Each row below holds a small network's activations on one input, seen along a few directions.
In each table, some parts of the input vary, and every possible input appears once, in random order.
A made-up example of a description, with smaller parts first: one of 6 places along a line, together with either a single point or one of 11 places along a line or (one of 2 separate values, together with one of 8 places around a ring).
Shared parts are said once, and a part with two or three values counts as separate values.
(in the rows, 128 means zero)

Other details of the inputs shift rows strongly along two fixed directions, in all tables alike. That doesn't count.

Rows:
row 1: [133 126 138 144 160 145 133 104 154 117 137 110  91 119  97]
row 2: [134 121 116 141 111 136 111 139 119 159 127 134 145 130 138]
row 3: [131 174 113  89 168  66  91  70 148 149 105  85 139 135 113]
row 4: [115 133 144 143 210 122 164  81 139 104 136 117 105  98 122]
row 5: [138 136 140 104  53  87  90 187  98 124 108 147 170 148 164]
row 6: [125  94 146 155 112 175 141 175 113 117 137 166 123 114 147]
row 7: [126  91 130 166 142 203 136 135 144 124 142 125  89 114  95]
row 8: [122 109  99 139 135 181 139 136 121 128 148 148 136 127 136]
row 9: [121 164 120 103 148  79 115 112 113 112 103 101 141 132 128]
row 10: [127 184 141  83 195  16 116  30 167 124 118  72 119 121 102]
row 11: [138 135 138  93  38  72  82 195  93 130 101 147 177 153 169]
row 12: [131 143 123 108 141 103 100 103 138 142 119  98 127 135 108]
row 13: [129 186 120  82 171  51  95  65 145 140 108  73 134 137 102]
row 14: [122 165 104  92 138  95 133 103 121 111 122 104 140 134 119]
row 15: [132  76 146 165 116 191 138 153 146 130 149 152  90 114 117]
row 16: [123  95 117 167 160 200 139 146 115 126 134 152 119 120 137]
row 17: [118 118 112 143 152 187 164 125 127 103 148 131 114 120 109]
row 18: [120 112 134 114  94 129 142 142 122 126 142 151 143 127 153]
row 19: [135 148 121 119 113  94 113 122 121 151 112 113 144 143 127]
row 20: [130  90 116 161 106 172 119 155 115 156 136 146 132 128 134]
row 21: [120 197 101  72 163  55 123  69 125 119 112  87 154 141 120]
row 22: [137  98 151 142  67 127 127 169 129 152 132 161 139 135 152]
row 23: [135 142 138 137 146 102 144 100 144 128 130 118 114 122 123]
row 24: [129 144  97  89  78  97  95 149 104 141 119 140 180 154 159]
row 25: [121 127 140 146 178 140 157 117 133 103 129 133 107 108 124]
row 26: [140 132 141 103  51  90  94 192  99 126 103 148 169 150 163]
row 27: [138 114 117 141 103 142 111 146 119 160 123 141 144 134 138]
row 28: [136 156 123  74  52  71 109 160 109 124 114 135 173 155 153]
row 29: [134 114 140 144 137 148 124 121 144 120 135 119  96 121 103]
row 30: [133 109 127 143  67 141 114 175 112 145 122 138 136 139 135]
row 31: [118 124 136 116 122 129 150 118 130 118 146 141 138 122 146]
row 32: [131  93 117 151 137 181 116 136 142 148 139 132 116 124 117]
row 33: [121 141 141 147 209 102 168  54 158 120 140  99  93 104 104]
row 34: [121  93 142 167 157 188 163 146 125 107 142 152 100 101 128]
row 35: [121  97 131 145 123 191 170 148 130 111 151 160 110 116 129]
row 36: [139 142 126 102  21  71  80 183 103 158 102 131 176 161 156]
row 37: [131  79 155 150  91 168 126 164 146 144 146 161 114 122 134]
row 38: [122 143 118 114 131 104 108 134 105 127 112 123 146 135 144]
row 39: [124 108 128 155 137 181 142 160 118 110 126 141 120 123 127]
row 40: [114 104 138 143 152 179 179 118 141 112 154 149 109 109 130]
row 41: [124  93 101 138 103 186 131 159 109 135 146 159 143 132 143]
row 42: [125  79 118 157  97 191 116 186  98 140 129 169 140 131 162]
row 43: [126  84 150 175 117 176 158 147 140 141 149 158 108 114 135]
row 44: [121  94 153 157 132 167 148 155 123 118 142 160 125 111 150]
row 45: [141 181 131 103 128  35 113  88 130 129 109  93 138 140 119]
row 46: [133 124 140 143 161 148 136 104 154 117 133 112  90 119  94]
row 47: [123 148 121 114 134 104 108 131 107 126 113 123 150 136 144]
row 48: [123 159 124  93 128  87 139 109 129 113 132 122 140 130 137]
row 49: [126 127 122 126 142 149 156 115 125 102 140 125 115 119 117]
row 50: [121 111 112 146 148 194 167 133 129 102 147 136 113 121 107]
row 51: [135 147 117 107 151 100  93  99 143 152 118 103 138 133 117]
row 52: [138  96 141 174 121 183 156 146 131 127 139 142  99 122 114]
row 53: [127 135 124 151 158 145 149 104 138 125 126 110 104 120  99]
row 54: [133  89 145 174 120 182 161 150 137 135 143 155  98 118 124]
row 55: [123  87 155 155 116 172 146 173 121 124 137 171 127 114 152]
row 56: [123 130 108 114 108 145 128 144 112 128 136 139 149 138 137]
row 57: [124 144 127 136 195 145 139  78 160 116 127  91  87 116  81]
row 58: [143 114 153  88   4  72  67 194 130 165 111 161 173 157 172]
row 59: [118 104 109 142 135 191 151 139 115 120 149 143 122 127 124]
row 60: [126 194 113  98 191  35 119  44 133 135 108  66 132 129  99]
row 61: [125 148 121 114 136 104 111 133 110 126 109 123 148 139 142]
row 62: [131 190 118  71 136  45 124  85 127 104 117  93 153 139 127]
row 63: [141 132 138 110  48  67  99 162 116 149 115 139 151 148 158]
row 64: [136 132 144 111 101  96 106 133 147 137 121 130 125 136 126]
row 65: [120 144 111 144 225 141 141  76 129 115 130 109 114 112 120]
row 66: [135 119 125 140  95 137 117 154 116 155 127 135 140 137 134]
row 67: [116 146 125 142 197 144 150  98 128  98 125 107 107 113 110]
row 68: [125 134 126 134 182 149 131  92 151 136 128 103 101 122  92]
row 69: [132 124 134 170 188 154 168  84 146 111 140 106  82 107  92]
row 70: [144 122 144  89   5  71  63 196 121 159 112 154 164 159 166]
row 71: [122 135 125 139 174 152 134 100 155 123 133  99  92 119  89]
row 72: [121 190 119  70 154  39 133  68 132 109 118  96 141 130 129]
Description of these inputs: one of 3 separate values, together with one of 4 places along a line, together with one of 6 places along a line.
Changing only the place on the line of 4 turns row 56 into row 66. The same change can be made to row 17. Which row results?
> row 36
Changing only the place on the line of 4 turns row 31 into row 37. The same change can be made to row 18. Which row results?
> row 10
Which other rows does row 19 become when the choice among 3 separate values takes its other values? List them by row number.
> row 60, row 66
Which other rows does row 54 become when the place on the line of 4 takes its other values? List them by row number.
> row 25, row 35, row 64
Which other rows does row 9 become when the place on the line of 4 takes its other values? List them by row number.
> row 7, row 14, row 30

Rows:
row 73: [121 112 159 165 189 154 186  94 152  96 153 130  79  93 113]
row 74: [130  89 103 147  83 197  99 188 104 153 132 158 149 144 148]
row 75: [102 165 117 131 245 131 190  67 123  70 130 110 117 102 120]
row 76: [135  85 170 151  69 145 147 196 114 111 131 180 128 122 166]
row 77: [140 123 145 122  76  91  82 153 139 163 114 130 142 141 140]
row 78: [116 101 119 143 126 189 161 162 100 105 144 161 136 119 150]
row 79: [141 169 141  80  80  51  99 111 150 131 114  95 129 148 108]
row 80: [117  96 106 175 179 224 168 120 126 127 156 141 104 110 109]
row 81: [135 124 151 100  62  71 111 150 134 142 123 147 147 139 154]
row 82: [124 138 110  87  73 101 109 158 100 135 124 146 177 147 164]
row 83: [139 157 145  97 101  41 101 106 145 153 114 112 143 139 136]
row 84: [129 173  90 116 201  96  93  68 124 142 101  73 130 135  99]
row 85: [138  73 147 192 137 204 117 154 147 158 133 136  86 116 101]
row 86: [126 186  90  86 171  97 129  65 135 105 121  74 126 137  85]
Changing only one part turns row 76 into row 75. The same change can be made to row 85. Which row results?
> row 84
What do these inputs look like to the network?
> one of 2 separate values, together with either a single point or one of 6 places along a line
Which other rows does row 82 become when the choice among 2 separate values takes its other values? List them by row number.
> row 81

Rows:
row 87: [124 152 126 153 208 122 134  74 135 130 113  82 106 113  90]
row 88: [122 116 126 170 228 159 156  59 166 154 144 118  94 101  99]
row 89: [139 181 128  75  98  22  83  96 138 138 103  76 141 147 108]
row 90: [134  75 156 187 127 199 149 174 118 136 136 164 109 115 138]
row 91: [127 170 107  90 121  43  93 113 103 127 106 110 163 143 156]
row 92: [128 176 105  72 119  41  76 108  98 131  94  96 170 147 142]
row 93: [130  72 167 158  87 179 152 180 147 115 144 173  88 112 130]
row 94: [138 184 128  71 108  41  74 104 153 134 108  75 136 153 100]
row 95: [122  75 132 169 130 208 148 177 111 113 152 174 118 112 149]
row 96: [123 130 105 143 225 183 140  86 139 102 131 105  97 113  93]
row 97: [133 140 150 127 160  98 149  84 157 111 131 110  93 113 104]
row 98: [124 162 103  67 129  32  86  92 127 159 115 113 173 141 158]
row 99: [116 165  99 112 194 149 153  75 140  99 130  94 110 133  87]
row 100: [123 115 143 108  58 107  98 197  96 121 121 169 175 140 187]
row 101: [118 161 101 117 187 137 164  71 124 103 132  95 113 123  91]
row 102: [124 138 125 168 231 178 140  81 155 121 122  93  86 108  75]
row 103: [134 114 165 125  60 101 101 200 107 145 106 166 154 141 175]
row 104: [136  60 145 167  94 205 142 142 161 159 168 162  97 119 118]
row 105: [123  88 112 170  97 220 172 173 108 117 156 169 120 126 134]
row 106: [141  71 144 183  85 195 146 168 137 130 152 150  94 120 122]
row 107: [122 192 132  54 104  21 127 113 117 100 108 112 180 143 154]
row 108: [116 144 122 138 201 155 196  80 136  85 149 117 107 101 103]
row 109: [129  95 114 102   4 152 110 204 107 174 145 183 182 153 180]
row 110: [147  96 138 146  17 127  85 221  91 168 107 165 165 155 178]
What do these inputs look like to the network?
> one of 4 places along a line, together with either a single point or one of 5 places along a line
Changing only the place on the line of 4 turns row 108 into row 90. The same change can be made to row 101. Which row results?
> row 87
List by row number the other rows that have the place on the line of 4 in common with row 91.
> row 92, row 95, row 96, row 98, row 100
Which other rows does row 109 become when the place on the line of 4 takes its other values? List them by row number.
> row 88, row 98, row 104
A walk changes only the place on the line of 5. It starts at row 94 and steps to row 89. List the rest of the walk in order.
> row 106, row 97, row 93
